Each row below is a small network's average activation on inputs in which a field has the value named, seen along a few directions.
Values that are neighbours, or in one group, have similar rows; names and order tell nothing.
In the rows, 500 means zero.
Random noise pushes rows far along 10 fixed directions. That doesn't count. These rows show it; they differ only by the noise:
[658 396 384 334 398 576 554 382 415 300 539 409 529 148 342 340 480 650
 385 635]
[509 420 270 705 289 504 589 712 740 616 543 725 220 433 533 488 506 540
 685 496]
[536 415 440 429 483 454 522 499 494 513 568 600 591 631 403 544 572 350
 280 520]
[396 508 482 435 618 722 531 614 392 527 587 578 580 627 275 593 245 481
 300 571]
[534 393 357 716 463 560 475 630 581 607 560 646 344 570 401 380 436 616
 590 539]
[537 506 559 458 638 392 636 350 434 442 571 566 481 491 569 619 578 426
 403 459]
[507 410 406 415 373 567 515 454 462 413 482 391 641 292 288 207 474 426
 414 667]
[585 517 503 304 510 508 545 473 460 394 545 537 522 441 548 780 517 564
 336 464]
[478 500 430 469 480 449 755 473 555 436 531 589 469 284 489 451 506 276
 472 560]
[496 489 558 522 563 476 623 528 518 544 562 586 408 485 586 537 528 571
 592 537]
[557 432 515 464 404 486 561 439 513 411 540 500 430 390 533 454 534 645
 520 520]
[607 471 437 372 595 582 646 668 512 500 570 642 543 412 412 569 426 496
 409 654]


Field Viti:
w5: [503 613 553 337 549 463 415 398 389 482 469 373 529 471 569 706 561 523
 447 390]
w6: [308 630 675 442 500 756 691 676 523 455 504 536 457 406 545 598 193 655
 592 556]
w9: [371 627 483 403 356 565 484 721 625 579 414 460 474 469 624 673 491 411
 631 462]
w1: [491 586 453 354 384 568 612 664 611 451 431 438 442 210 573 481 452 508
 673 591]
w3: [356 516 653 530 538 355 826 377 539 517 559 585 408 453 669 507 615 382
 595 505]
w4: [427 461 385 442 268 551 497 517 543 451 557 573 464 564 432 657 459 476
 323 421]
w7: [642 460 604 398 540 505 590 574 497 492 561 577 478 543 504 408 509 619
 489 558]
w2: [457 553 458 559 530 352 516 310 458 526 486 395 448 411 559 398 605 320
 586 442]
w8: [531 538 419 600 679 612 349 476 352 602 476 346 432 361 441 369 430 654
 681 547]
Viti is arranged as 3 separate groups.
Which other values are in the same group as w7? Give them in the order they are listed.
Answer: w5
Which other values are in the same group as w3? Give them in the order they are listed.
Answer: w6, w4

Field Ligab:
g7: [556 435 268 789 421 343 128 294 537 489 376 518 523 866 392 631 594 403
 270 186]
g1: [ 35 465 593 600 525 666 587 375 333 737 707 401 344 605 429 453 573 655
 599 626]
g5: [500 411 736 440 595 366 683 427 437 638 633 567 436 570 643 562 764 548
 552 513]
g2: [529 390 424 529 301 486 335 536 550 540 628 522 360 719 472 355 532 630
 566 358]
g9: [647 629 692 345 535 482 304 512 549 304 285 268 626 602 742 672 434 609
 505 319]
g6: [611 460 401 763 262 322 342  90 534 154 362 477 464 496 432 449 442 409
 309 244]
g4: [884 384 469 894 576 298 322 491 714 161 351 634 510 695 582 332 348 529
 443 374]
g8: [709 530 586 426 622 291 876 364 502 451 598 655 291 112 769 544 689 555
 656 512]
g3: [662 421 434 193 195 450 646 882 783 502 579 835 554 634 543 674 619 350
 284 510]
Ligab is arranged as 3 separate groups.
Which other values are in the same group as g1? Give them in the order they are listed.
Answer: g7, g6, g4
Which other values are in the same group as g5? Give them in the order they are listed.
Answer: g8, g3
